A small network was shown many inputs. Here are its activations along a few directions, one row for each input.
Each table varies a few parts of the input and shows all the possible inputs, shuffled.
A made-up example of a description, with smaller parts first: values(2) and (point or line(11) or (line(4) and ring(8))).
Shared parts are said once, and a part with two or three values counts as separate values.

Other details of the inputs shift rows strongly along two fixed directions, in all tables alike. That doesn't count.

Rows:
R1: [ -7  63 -41   5 -45  21 -15 -45  24 -26  27  36]
R2: [ -4 -18  13  18   3   2   6 -19   9 -24  14  -4]
R3: [-13  -1 -16 -28  20 -48   4  47 -42  42 -69 -17]
R4: [  5  11  11  22 -33  18  19 -50  -1  10   1  19]
R5: [  3  20  -5  -1 -24  -9  17 -21 -18  20  -5  18]
R6: [ 13 -61  52  12  46  45 -23  11  35 -25  63 -46]
R7: [  3  19  -5 -17 -32 -17  15 -14 -17  11 -11   6]
R8: [  8 -57  32  28  46  26 -13  20  24 -12  27 -24]
R9: [ 18  24  17  33 -68  39  28 -93  22 -14  58  33]
R10: [-17 -17  -6 -26  42 -45   1  62 -30  17 -56 -27]
R11: [  3  19   1  22 -51  16  27 -59  -2   8   5  35]
R12: [ -1  20 -12  18 -51  -1  34 -50  -3   7  -9  38]
R13: [  0 -10  22   7   1  11   5 -22   5  -8  17 -12]
R14: [-14  27 -34 -42  40 -11 -51  72  -2   4 -15 -16]
R15: [-15  -3 -18 -23  19 -48   5  51 -43  35 -69 -15]
R16: [  6 -61  51  23  54  33 -23  13  32 -32  51 -42]
R17: [ 10 -77  42  45  57  41 -21  13  43 -31  58 -40]
R18: [-13  19  -8 -16  -8 -31  21  -1 -31  24 -47  -2]
R19: [  7  21  18  29 -63  40  29 -93  14 -25  47  27]
R20: [ -1  11 -12   1 -27 -22  17 -13 -11  -3  -6  24]
R21: [ -3   7  -7 -23 -10 -34   7  18 -23  10 -28   1]
R22: [ 19 -64  60  19  40  53 -28  10  46 -27  76 -43]
R23: [ -9  17 -15 -15 -28 -27  25 -10 -21   0 -26  12]
R24: [ -7  25 -17 -23 -13 -37  14  12 -38  39 -42  15]
R25: [ -7 -15  -2 -39  27 -40 -10  67 -30  20 -38 -23]
R26: [ 13  38 -32 -20   6  15 -31  21  15   1  -9   8]
R27: [  3  26 -10  10 -60 -11  27 -53  -6 -13   3  32]
R28: [ -2  24 -10  28 -50  -2  37 -59  -6   1 -11  27]
R29: [ 16  32 -16  -9   4  34 -34   3  30  -8  14   8]
R30: [  6 -58  32  25  47  24 -16  21  21 -10  28 -36]
R31: [ 11 -62  36  25  40  40 -15  12  32 -13  49 -24]
R32: [ -5  18  -5 -10 -31 -15  21 -26 -17  -4 -14  14]
R33: [ -3 -28   2 -14  40 -19  -7  52 -20  28 -35 -24]
R34: [-19   0  -6 -33  22 -46   2  45 -39  19 -55 -16]
R35: [ -2  14  -9   7 -23 -14  21 -15 -12   8  -7  24]
R36: [ -2  22 -13 -10 -41 -27  24 -17 -16   2 -19  20]
R37: [  1  25  16  38 -55  31  36 -93  10 -17  26  27]
R38: [  2  39 -47 -41  21 -20 -35  60  -8  10 -48   7]
R39: [-10  16  -7  11 -25 -16  31 -32  -9  -2 -20  13]
R40: [ 17 -12 -10   2  45  39 -52  42  44 -32  30 -11]
R41: [-11 -18  11 -27  38 -27  -8  45 -21  15 -32 -31]
R42: [-15 -29  -5 -11  45 -37   0  52 -17   2 -38 -26]
R43: [ 12 -55  41  21  34  38 -18  14  36 -24  66 -26]
R44: [ -6  63 -36 -21 -20   7 -28  -9   9   0   6  15]
R45: [  1   1  -7  -7  44  32 -59  38  37 -27  45 -22]
R46: [  2 -17   3   6  56  46 -61  43  55 -40  65 -31]
R47: [ 10  49 -40  -7 -18  14 -18  -1  17 -11  -7  27]
R48: [ 12  19  14  33 -63  41  30 -95  15   0  34  38]
R49: [ -7 -27  -9 -14  41 -37  -9  59 -18  13 -23 -11]
R50: [ 13  32 -19  -8   5  34 -32   8  26 -13  12  13]
R51: [  3   3  -1  33 -29   6  22 -47   2  -8   1  26]
R52: [ -8  15 -17  -6 -14 -32  18   2 -34  24 -55  18]
R53: [ 12 -66  45  23  46  36 -22  26  43 -29  68 -31]
R54: [  1  58 -28  -1 -32  34 -24 -40  28 -16  38  19]
R55: [  1  28  -4 -14 -38 -19  18 -22 -16  19 -12  22]
R56: [  6  27  14  33 -54  27  36 -92   9 -12  24  22]
R57: [  3  30  -6  19 -50   1  34 -63 -11  14  -9  20]
R58: [ 13 -67  55  32  53  55 -27  16  41 -21  78 -32]
R59: [  4  29   6  13 -58  10  25 -57   0   0  20  33]
R60: [-10  -1 -16 -28  23 -48  -1  52 -39  31 -46  -1]
R61: [-17 -19  -5 -26  39 -45  -1  58 -26   9 -46 -24]
R62: [ -2   8 -19 -17 -11 -25  16   7 -29  36 -41   9]
R63: [  7 -56  38  28  40  41 -13  14  26  -9  37 -27]
R64: [-10 -30 -18 -24  41 -46  -4  67 -25  23 -51 -10]
R65: [-10   9 -21 -17 -14 -38  18   4 -26   0 -32   8]
R66: [-13   3 -20 -51  16 -54   4  52 -45  28 -58 -19]
Each input here is: line(6) and (values(2) or ring(9)).
Question: The inputs of R36 and R27 match in every part but the line(6) part. If R39 is changed in the same way as R36 into R27, which row does it become?
Answer: R42
Question: The inputs of R53 and R55 match in every part but the line(6) part. If R28 is changed in the same way as R53 into R55, which row does it become?
Answer: R3
Question: A walk changes only the ring(9) part. It starts at R25 and steps to R59. List the rest of the walk in order.
Answer: R58, R11, R63, R15, R37, R34, R19
Question: Change only the values(2) part in R44. List by row number the other rows that result.
Answer: R29

Rows:
R67: [  0   7  33  22 -26  30   7 -50  21 -27  68   0]
R68: [ 18  28  22   3 -25  64 -26 -39  33  -8  58   0]
R69: [  4 -20 -19 -41  67 -28 -39  94   0  -2 -32 -20]
R70: [ -2 -50  32 -31  45  -7 -15  61 -11  -1   5 -58]
R71: [-12  68 -20 -41 -61 -45  33 -18 -52  23 -47  25]
R72: [  6  18   3  27 -29  21  11 -44  22 -38  41  34]
R73: [  5 -12 -14  17  54  41 -51  32  39 -22  18 -14]
R74: [  9   6  -8  40  -8  45  -9 -47  48 -42  40  12]
R75: [-17  43 -54   1 -45 -46  36 -25 -37   3 -72  28]
R76: [ -1  18 -21 -47  44 -25 -38  77 -18  30 -23 -22]
R77: [  6 -44  45   1  31  17   7  21   6  24   1 -30]
R78: [  9 -53  25  26  26   8 -13  13  16 -21  20 -13]
R79: [  2   0  21  28 -21  26   4 -44  19 -27  65   8]
R80: [-19  42 -41   5 -37 -52  42 -30 -45  14 -84  42]
R81: [-23   6  -7  -7 -37 -32  29 -27 -33  24 -27  23]
R82: [-19 -47  -1 -29  43 -35  -8  73 -16  13 -16 -37]
R83: [ -9  82 -61 -29 -54 -25   3 -10 -31  33 -42  43]
R84: [ 20   9  23  -1 -23  53  -6 -52  33 -20  59  -3]
R85: [  0 -33  44  17  10  15   6 -19  10  -5  30 -14]
R86: [ 18   5  -7  12  20  43 -41  10  39 -22  38  11]
R87: [ -2 -57   2  21  67  -6 -12  60   4  11 -39 -32]
R88: [-14  30  11 -19 -59 -22  45 -52 -37  25 -36  25]
R89: [ 12 -51  -2   3  59 -25  -9  72  -8  22 -36 -18]
R90: [ 10 -13  31  27 -25  26  13 -58  22 -21  56  -6]
R91: [ 10  -4  14  34 -29  26  31 -49   3  12  16  20]
R92: [ 10 -44   9   9  30   3 -10  36  15 -19  16 -15]
R93: [-13  -2 -28 -47  38 -29 -25  68 -19  16 -27 -19]
R94: [-21  58 -55  -2 -37 -43  25 -25 -33   1 -60  39]
R95: [ -1  24 -14 -36   3 -29 -12  21  -9  15 -21 -10]
R96: [ 13 -13  40  37 -19  30  23 -48  19   9  30   3]
Question: Describe the family of inputs behind these rows.
Answer: line(5) and line(6)
Question: The inputs of R70 and R82 match in every part but the line(5) part. If R88 is changed in the same way as R70 into R82, which row does it become?
Answer: R81
Question: Change only the line(5) part in R96. List by row number the other rows that result.
Answer: R77, R87, R89, R91
